Each row below holds a small network's activations on one input, seen along a few directions.
In each table, some parts of the input vary, and every possible input appears once, in random order.
A made-up example of a description, with smaller parts first: one of 8 places around a ring, together with either a single point or one of 9 places along a line or (one of 3 separate values, together with one of 4 places along a line).
Shared parts are said once, and a part with two or three values counts as separate values.
(in the rows, 128 means zero)

Other details of the inputs shift rows strongly along two fixed directions, in all tables alike. That doesn't count.

A family of inputs:
x1: [121 139 160 141 110 114 118  94 128 104 155]
x2: [123 133 155 136 122 111 122  94 125  94 149]
x3: [146 141 144 174 142 137 191 130  74  93 147]
x4: [127 136 157 139 121 109 119  93 127  98 148]
x5: [148 141 201 179  91  84 250 164  99 128 126]
x6: [120 140 173 148  99 102 118  90 136 102 150]
x7: [126 111 110  93 128 119  89 127 163 146 107]
x8: [152 142 155 183 128 123 206 129  80  93 140]
x9: [143 124  91 134 161 155 164 168 102 151 106]
x10: [109 119 111  98 123 134  86 129 159 157 122]
x11: [123 116 108  94 137 124  84 126 157 147 113]
x12: [131 129  87 134 154 165 160 166  96 154 115]
x13: [119 116 111  89 119 112  83 130 166 149 108]
x14: [124 113 107  96 131 126  91 127 157 146 110]
x15: [118 113 106  91 138 126  88 127 154 141 114]
x16: [119 137 159 141 111 115 120  94 132  98 157]
x17: [128 133 155 139 116 110 123  94 128  98 146]
x18: [114 117 108  95 127 132  85 130 163 149 121]
x19: [119 140 168 147 104 109 117  91 132 104 151]
x20: [128 117 114  89 124 131  71 126 162 142 110]
x21: [110 117 117  94 114 121  83 131 171 159 116]
x22: [122 140 180 148  93  94 118  89 140 100 149]
x23: [130 149 147 181 130 149 192 129  76 109 157]
x24: [136 125  93 136 148 159 169 177 110 155 112]
x25: [132 139 166 138 108 115 111  90 128  90 149]
x26: [142 148 150 181 127 130 199 129  74  96 147]
x27: [134 128  88 134 152 161 162 168  98 153 112]
x28: [124 138 171 143 101 100 119  92 135  99 154]
x29: [126 138 177 143  96  92 120  91 139  97 153]
x30: [133 129  88 136 158 165 161 167  98 151 116]
x31: [126 110 109  90 135 121  85 130 158 140 111]
x32: [142 130  91 133 158 178 152 164  94 147 114]
x33: [127 108 112  87 131 114  83 130 164 140 108]
x34: [127 113 113  90 130 111  82 128 167 146 106]
x35: [128 129  95 139 146 165 166 172 103 163 117]
x36: [122 139 166 143 105 107 119  92 132 101 155]
x37: [139 131  90 132 159 181 150 161  93 149 117]
x38: [142 126  92 136 152 152 169 176 104 151 105]
x39: [122 113 104  95 141 133  88 129 149 141 118]
x40: [122 137 169 142 102 101 121  92 139  92 155]
x41: [112 121 110 103 127 138  84 128 154 157 119]
x42: [127 138 166 141 107  97 121  93 134  91 149]
x43: [141 120  91 130 160 152 170 172 102 146 103]
x44: [136 128  89 136 157 162 163 169  99 151 113]
x45: [121 111 108  90 136 121  88 128 158 140 111]
Each input here is: either a single point or (one of 4 places along a line, together with either a single point or one of 10 places along a line).
A walk changes only the place on the line of 4. It starts at x1 and steps to x36. List the rest of the walk in order. -> x28, x29
Change only the place on the line of 10 in x6. List by row number the other rows that result. -> x7, x9, x26, x28, x31, x35, x40, x42, x45
Change only the place on the line of 4 in x12. List by row number the other rows that result. -> x13, x26, x27

A family of inputs:
x46: [129 113  82 121 153 148 158 170 123 155 107]
x47: [ 99 127 170 105 103  72  48  51 178  89 162]
x48: [113 132 169 131 103 117 120  93 138 101 160]
x49: [118 119  99 107 125 128 107 151 158 184 100]
x50: [134 107  83 113 153 135 152 169 132 154  96]
x51: [117 133 142 121 110 107  66  72 149  95 145]
x52: [119 129 141 121 137 124 116 110 126 119 142]
x53: [141 129 153 126 115 103 154 137 124 115 121]
x54: [134 143 191 155  89  64 148  89 130  66 153]
x55: [147 109  78 104 153 140 116 166 147 156  89]
x56: [124 141 176 136  96 105 133 107 128  99 152]
x57: [145 136 103 159 152 151 162 137  81 115 124]
x58: [132 130 111 132 129 127 157 158 120 135 119]
x59: [112 138 171 120  89 108 101 100 148 108 156]
x60: [138 132 136 127 130 129 115 107 115 108 127]
x61: [115 133 154 129 104 118 114 118 144 148 129]
x62: [144 132 180 162 119 101 189 111 100  80 144]
x63: [131 124 121 125 155 137 145 139 108 132 124]
x64: [121 106  91  60 128 130  80 165 175 180  88]
x65: [105 103 104  58 114 117  43 139 202 201  85]
x66: [116 144 144 155 107 128 138 121 125 142 144]
x67: [109  98  86  58 135 142  69 150 183 180  98]
x68: [129 126 108 139 158 133 152 138 104 127 129]
x69: [144 123  89 149 177 147 191 169  80 138 113]
x70: [126 143 157 155 108 124 114  93 132  88 163]
x71: [123 130 108 112 135 159  93 121 124 137 125]
x72: [121 114  99  99 125 117 102 150 166 183  91]
x73: [122 133  85 132 138 164 156 177 112 159 122]
x74: [146 150  84 193 170 199 215 167  34 125 135]
x75: [133 130 110 121 141 155 114 127 112 131 121]
x76: [145 139 122 157 142 176 167 153  90 127 138]
x77: [107 133 161 116 118 112  87  82 144 106 159]
x78: [152 128 115 132 148 141 147 136  97 122 110]
x79: [115 127 106 134 135 149 143 141 124 137 138]
x80: [123 149 167 172 101 111 156 107 116 118 152]
x81: [130 119 128 107 118 108  75 109 172 118 123]
x82: [141 147 207 189 107 100 204  90  83  54 172]
x83: [129 130  85 131 142 156 164 181 110 157 114]
x84: [ 91 105 101  49 107 127  16 131 215 209  97]
x85: [129 130 157 136 110 106 140 125 133 139 117]
x86: [126 135  87 156 171 174 179 162  76 143 137]
x87: [133 132 131 140 124 130 116 117 136 110 139]
x88: [150 123 120 126 141 146 137 149 122 133 114]
x89: [144 119 100 128 172 147 172 166  92 145 106]
x90: [149 126 175 128 110  93 113  96 145  88 133]
x91: [127 123 144 107 110  84  61  73 162  94 128]
x92: [121 123 107 131 137 140 147 143 126 136 129]
x93: [145 151 204 178 101 111 153  81 104  58 174]
Changing only one part turns x70 into x87. The same change can be made to x86. Which row results? -> x47
Changing only one part turns x54 into x58. The same change can be made to x62. Which row results? -> x82
What is each input in this table made of? -> one of 2 separate values, together with one of 4 places along a line, together with either a single point or one of 5 places around a ring
Change only the choice among 2 separate values in x70. List by row number the other rows that result. -> x76
Change only the place on the ring of 5 in x88. List by row number the other rows that result. -> x60, x63, x64, x82
Change only the choice among 2 separate values in x81. List by row number the other rows that result. -> x88
A walk changes only the place on the ring of 5. It starts at x69 and steps to x50. List the rest of the walk in order. -> x54, x55, x91
